A small network was shown many inputs. Here are its activations along a few directions, one row for each input.
In each table, some parts of the input vary, and every possible input appears once, in random order.
Descriptions start from the smaller parts, as in this example, which fits no table here: line(4) and (point or ring(9) or (values(3) and ring(5))).
Shared parts are said once, and a part with two or three values counts as separate values.
In the rows, 128 means zero.

Other details of the inputs shift rows strongly along two fixed directions, in all tables alike. That doesn't count.

Table:
R1: [135 155  96 116 201 105 132 110 129 175 152]
R2: [129 112 161  77 138 135 188 178 161 109 138]
R3: [118 121 168  90 118 134 175 181 143 121 119]
R4: [104 120 162  88 121 145 195 183 137 131 121]
R5: [122 156  84 125 198 110 143 107 119 181 143]
R6: [162 134 152 132  99 149  78 123 149  81 108]
R7: [103 152  99 126 179 115 151 128 115 192 145]
R8: [113 131  92 136 179  98 149 131 109 200 152]
R9: [136 124 169  87 121 137 168 184 154 120 130]
R10: [149 139 146 110  47 135  89 103 111  85 141]
R11: [121 128 151 146  94 158 111 114 123  89  93]
R12: [119 132 132 169 105 130  82 109 111 129 110]
R13: [114 116  87 139 173 103 149 123 117 168 152]
R14: [138 123 154  84 135 145 172 155 164  95 125]
R15: [158 144 107 164 140 105  49 104 127 153 142]
R16: [110 146  95 127 184 118 138 105 115 170 135]
R17: [124 134 130 148 115 130  87 121 121 133 117]
R18: [140 132 158 141  84 139  76 136 137  95 104]
R19: [157 136 160 137  88 143  72 140 148  95 116]
R20: [104 108 149  89 128 147 203 174 143 113 126]
R21: [152 114 150 150  76 135  87 147 134  97 107]
R22: [113 148  91 130 182 123 140 105 115 171 135]
R23: [132 107 138 136  99 145 109 119 139  79 103]
R24: [111 118  79 160 173 103 152 108 104 179 149]
R25: [121 135 151 115  48 141 118  98  96  95 136]
R26: [124 132  91 120 187 105 155 113 130 158 142]
R27: [167 103 144 144  89 137  88 139 151  80 124]
R28: [124 102 119 168 113 123 114 116 115 117 122]
R29: [145 136 122 150 122 130  74 102 127 110 111]
R30: [139 117  80 198 130 115  72  66 107 133 120]
R31: [134 121 160  77 138 143 173 156 165  95 125]
R32: [148 118  76 187 132 115  63  73 117 131 125]
R33: [124 140  99 190 128 117  72  90 101 161 124]
R34: [122 106 144 148  95 145 119 113 130  79  98]
R35: [128 111 130 175  96 122  90 120 109 129 113]
R36: [105 145 169  77 131 147 185 178 147 125 119]
R37: [150 100 142 149  85 133  92 136 140  78 114]
R38: [104 129 103 143 162 109 165 132 105 189 141]
R39: [165 119 132 153 108 113  71 133 135 126 132]
R40: [ 96 146 101 131 185 120 159 104 107 172 132]
R41: [117 113 149  88 131 139 196 176 149 110 128]
R42: [128 151 166  38 101 137 186 146 133 115 166]
R43: [126 134  87 123 185 110 158 114 130 159 142]
R44: [104 145 158  54  87 144 189 138 113 113 152]
Each input here is: line(4) and (point or (values(2) and ring(5))).
Changing only the line(4) part turns R33 into R19. The same change can be made to R35. Which row results?
> R39
A walk changes only the line(4) part. It starts at R31 and steps to R26. List the rest of the walk in order.
> R23, R34
Which other rows does R1 become when the values(2) part takes its other values? List them by row number.
> R6
Which other rows does R23 become when the ring(5) part takes its other values? List them by row number.
> R8, R13, R16, R17

Table:
R45: [ 98  70 221 119  70 141 178 187 145  61  94]
R46: [103 122 159  85 117  91 179 130  99 155 168]
R47: [131 134  80  89 225  98 169 121 145 171 162]
R48: [136 149 120 152  82 122  39  99  96 138 138]
R49: [119 121 102 164 170 129 139  96 117 132 106]
R50: [140 125  98 152  63 129  67  75 100 102 146]
R51: [146 133  96 108 185 120 184 137 147 162 159]
R52: [147 161 128 164  87 128  51  90  95 143 136]
R53: [150 117  85 150 209  42 127 122 119 202 191]
R54: [115  99 203 122  49 188 174 193 154  61  68]
R55: [142 148 148 104 166 131 151 171 157 156 137]
R56: [105 119 195 124 100 173 161 182 149  98  77]
R57: [122 111 121 185 119 128  48 102 126  99  84]
R58: [153 132 146 101 127 139 169 181 156 129 130]
R59: [138 135 102 143  91 120  62  58 100 103 137]
R60: [129 139 131  92 174 118 143 175 153 163 146]
R61: [112 147 122  91 118 141 190 112 110 140 158]
R62: [ 91 111 176 113 110 161 152 186 146 105  88]
R63: [121 108 108 172 127 143 142 115 123 122 111]
R64: [143 138  98 156  67 118  58  97  90 137 143]
R65: [135 121 136 197 114 138  59  97 128  96  76]
R66: [ 98  86 164 111  81 174 176 171 147  59  89]
R67: [132 127  71  98 202 103 177 138 142 177 172]
R68: [ 88 170 113  78 172 106 162 110 107 173 159]
R69: [103  89 190 110  51 178 164 201 152  60  74]
R70: [142 163 123 158 102 120  55  64 102 125 129]
R71: [179 116  97 168 103 113  47 133 136 125 132]
R72: [187 121 112 164 130 127  59  85 148  96 120]
R73: [119 153 145  92  97 144 177 143 107 145 144]
R74: [136 153 128  98 202 116 159 139 158 158 140]
R75: [124 146 104  89 219  99 151 140 152 173 153]
R76: [129 101  93 186 131 126  68  84 114 100  98]
R77: [110 160 111  87 164 123 187  87 105 159 157]
Changing only one part turns R46 into R45. The same change can be made to R61. Which row results?
> R63
What is each input in this table made of?
> values(3) and (point or (values(2) and ring(5)))
Which other rows does R70 become when the values(3) part takes its other values? List them by row number.
> R65, R74
Which other rows does R71 become when the values(2) part takes its other values? List them by row number.
> R58
Which other rows does R55 become when the values(2) part takes its other values? List them by row number.
> R60
A walk changes only the ring(5) part. It starts at R68 and steps to R48. List the rest of the walk in order.
> R64, R50, R59
